A small network was trained on invented records. Each row is its activation on one of them, seen along a few directions.
Records have a field called TEFU. Each example row is followed by its value.
Other fields move the rows too, some of them a lot.
Strong random noise was added to every row along 13 fixed directions; ignore it. To show where, here is one row again and again, with new noise each time:
[ 250 -257 -116  185 -209 -142 -402   66   91   96  -11 -202  -16  258
  371  269   87   34   17  -19  699   15  -71 -146   17  170 -295   50]
[-117   71 -185   56 -238  242 -323   52   21  -36   67  173  417    4
   22  161   18  -81  -52 -207  339  -41 -203 -121  345  151   52  473]
[ 187 -251 -235   -1  228  -37  244  -94 -413  107  -67 -212 -173  -47
 -132   42  256  271   33   63 -267   37  345  137 -440 -138   54 -492]
[  59  101  100  125  -76 -144  -81 -258  -68  100  -77  -22  461 -315
  -87   86  134  173 -277 -129 -100 -340   52   19 -122  -99 -109    3]
[-115  -59 -621  -22 -364  -61 -252  191 -153   24  -55  -98  289  434
  124  319  103 -142 -241  -97  405  171  277  -18  140  264  319  160]
[-354   46  159  163  -39  181  -79 -207   35  101   79  116   28    4
  111  -67   98  -80 -208  -83  163 -174 -182   65  136   13  -78   17]
[ 317 -120 -321  170   10  151   60 -329   47  124  159  127  281 -282
 -242  -87  333  419  -34  211   -9  -38   93 -459  -11  -23  239  -66]
[ -97 -109  523  136   70 -468   59 -284  -17   69  -50  324 -115  -94
  -86 -158   55  206 -247   82 -119 -158 -218  231  -48 -106 -110  -92]
[-260   91  285  126   -4 -196   -8 -340 -158  -69   21  166  107 -236
 -222 -192  198   85 -305 -163 -131 -199 -401  262  -46 -147  -16   75]
[  14 -259  -79  118   50   99  -13   61 -336  172  -58  -11  -80  180
 -168    6  159  -11  -30  -84  213  306  486  -29 -290 -224   46 -315]
[-281  371  153   86  346  364   51 -188  267   18  114  -22  229    7
 -183   44  -72 -330   99 -201  -89 -159  180 -196  -66 -196 -316   42]
[-253  131   99    4  124 -479  252 -281   95  -30   43  457  120  155
 -357 -142   72  128 -222   87 -256  -33  121  -49  -21  -21  403  102]
[-300  173  143 -145  187 -323  174 -326  -53 -159   12  197   51   42
 -539 -332  -10  -74  -81   11 -360    1  228  221 -323 -476  274  -37]
[ -61 -202  300   77  274  -71  -38 -240 -404 -205   13  203 -345 -111
 -394 -288   -9   20 -154    5 -361  288 -236  245  -78 -297  127  -30]
[-124   27  -52 -173  103 -216 -196  -39  150 -247   27 -118 -205  403
  -83  -37 -219 -340  159   74  111  152   35  195  -98 -225  -86  101]

[ 235   52  443  106 -141 -438 -271 -125  -16 -215  -44  -91   15 -210
  -16  -70 -147  -29 -162  -84   46  -31 -389  -22  -92 -139 -124  252] -> fabo
[   3  -37  -37   38  190 -152  154  -41 -181 -167   18  -95 -271   -4
   26   50  116   88  -54  -35 -301   20 -332  141    5  235   -2  -35] -> gutam
[  74 -269 -541  -75 -268   95  121  384  -74  111    3   21 -201  296
  219  110   80   35   18  314  189  348  129  -49  307  378  321 -145] -> fif
[ -54  -15   68    0  -18  -16  191 -295   82  284    4   19   45 -240
  129   -3  -22  165 -248  270 -409 -330  228  -21   -5   -5   74 -370] -> kivo
[-177  179 -301 -206 -370 -227  -85    1  -96 -130   10 -377  135   61
  197  -17  107  -34  135 -250  297 -331 -120  178 -312  -34  191  130] -> gov
[ -48  -36 -289 -126 -176 -206  173 -361  260   35  132  -94 -224   34
  197 -296   89  181 -136  564 -129 -179   10   36  -33  -19  404 -299] -> tigid
[-220   67  469   77  428  -16   39 -282  -96 -324  121  -89 -579  175
  119 -406 -119  -58  177 -185   -7  -61 -135  -72 -343 -234  230  183] -> tuk
[ 429  -56  178   -1  259 -619  -85 -308   95  -94  -88 -469 -224  136
  348   54 -127  294   65   68  -31 -328  358 -181 -583  -97   54  -54] -> daro
[ -39   86  -27  186  190 -245   -6 -241 -204 -131   64 -199  -74   98
  -67   25  188   34 -222 -277  -60   -4  -91 -207 -261   95  203   70] -> pebu
[  30  -51 -108  -99 -166   64  205  200  151   43  197  439   74  -90
 -123 -105  307  348  500  -37  421   -7 -432 -103  128  109   33  286] -> tigid
[-179   79   -8   55 -123  147 -204 -172  208   14  119 -254 -116  186
  317  -79   36 -105   69 -101  513 -174  -61 -165 -156  -52   11   70] -> kivo
[  76  212  210  492  -19  -58 -273 -418  339 -163  184  -65  107  -11
   86 -187  150   -8 -445 -111  377   49 -353 -689  146  161  153  398] -> fif
[ -97  148 -207 -136   16  217  260  145   50   41   23   13  129 -152
   94  126  125   92  169  -32 -164 -250 -246  222  166  214 -105   22] -> daro
[ 187 -131  512   76   75 -253    7   24 -167  105 -128  139  -94  -42
  253   45 -242  259   20  -79  -45 -126  331 -194 -240  -37  194   69] -> fabo
[ 151   -2   92  -44  183 -238  191  357   -7 -101  -97  211  -11  138
 -233  143  -18   -3  211  -94  -62  276   33   64   36   68 -213  104] -> tuk
[ 177 -266   47  146  466  143  278  -12  -82  163   42  281 -332   21
   97  201    0  363  105  195 -372   46   32 -203  177  348   -4 -176] -> zilu
[-237  220 -373 -118 -199   -5 -165 -110  101 -383  125 -341 -141  124
  -23 -138   22 -409 -110   86   -7   82 -585  263  202   71   14  125] -> gutam
[-120   11 -119 -310   34  350  -80  -63  220 -191  204  173  -70   61
  114 -264 -223   53  533  131  168 -197  -18  -44   87 -179  328  398] -> vitod
[ 185  -35 -118   82  219   18  111 -220  188  -65  198 -129 -274 -186
  102   35  138  179  136  226 -212 -169 -634 -154  170  283 -208  -67] -> pebu
[-372  163 -193    9   74  322  204  -82 -380  -23   25 -256  -34    8
   50  -33  157 -113 -118 -298 -182  -74  129   67 -241   33  345 -101] -> gov
[-112 -131  -51  259   22  408  245 -148  -16  269  141 -104 -221 -100
  -60 -322  568  132   67   20  445   42  -41  -24 -261 -220 -248 -554] -> vitod
[  -5   -1 -387    4   13 -139  303  -48  260  134  175  120   14  178
   64  119  331  295  214  125  210 -217 -104 -238   22  320   45  -59] -> zilu

Which value of TEFU does each new row have?
[ 179   94 -221 -238  -33   73 -290  -47  298 -284   76 -206   69    3
  -68  -63 -258 -203  201  176  -22   58  -97   13  140 -200  -61  258] -> daro
[ 151 -181  114  219  261   -3   36 -109 -196  206  -34    3  -58   77
  184  184   29  287   -7 -143   51 -132  459 -369 -278   79  117 -114] -> zilu
[ 210  -46 -151  -69  -62 -107 -173  224  -91 -276  -10  -41    9  162
  112   49  -34  103  299 -190  373   86 -101 -134  -42  101  217  486] -> tuk
[ 543 -166 -154  165  -24  375 -266 -140  -83  188 -105 -291  286 -336
  282  215 -133  214 -210  201 -129 -138  502 -391   46   23   17 -172] -> vitod
[ 164 -197  166   95 -179 -152 -231  -43 -114  -54  -57  -14 -111  -82
  304   10  -39  175 -121   19  140  -95 -264   23  108  171   52  132] -> gutam
[  -3  -14  239  106  369 -469  201 -124  291   -3   14  165 -286  312
 -227   55   18  -54  -29  180 -155  176  -37   20  -26    7 -352 -224] -> zilu
[ -41  328  113  355  137    5   22 -346  446  183   60 -273  217   67
 -106   -7   81 -320 -415   68   36   -6  413 -470 -124 -144 -242 -330] -> daro
[ 182    6  356  242 -185 -230 -367 -450  316 -131  156   77  -17 -247
 -141 -364 -110  -85 -366  285   96   97 -379 -295  153 -255    3  141] -> tigid
[-214   -1  298  509  530  349  166   53    2  293   67  230 -203  417
   20  288   49 -174  -83 -294  191  294  368 -603   45  267 -158 -160] -> zilu
[-308   89  111 -207  -78   56  363 -192   62  151  137  336   63 -158
   71 -312   33  336  252   39 -105 -485  174  -95 -152  -87  498   46] -> gov
[ 117 -415   48    7 -157   56 -280  -24   64    2   91   19 -551  151
  415 -150 -172   55   25  379  264  187 -239   56  242   52   73  -41] -> tigid
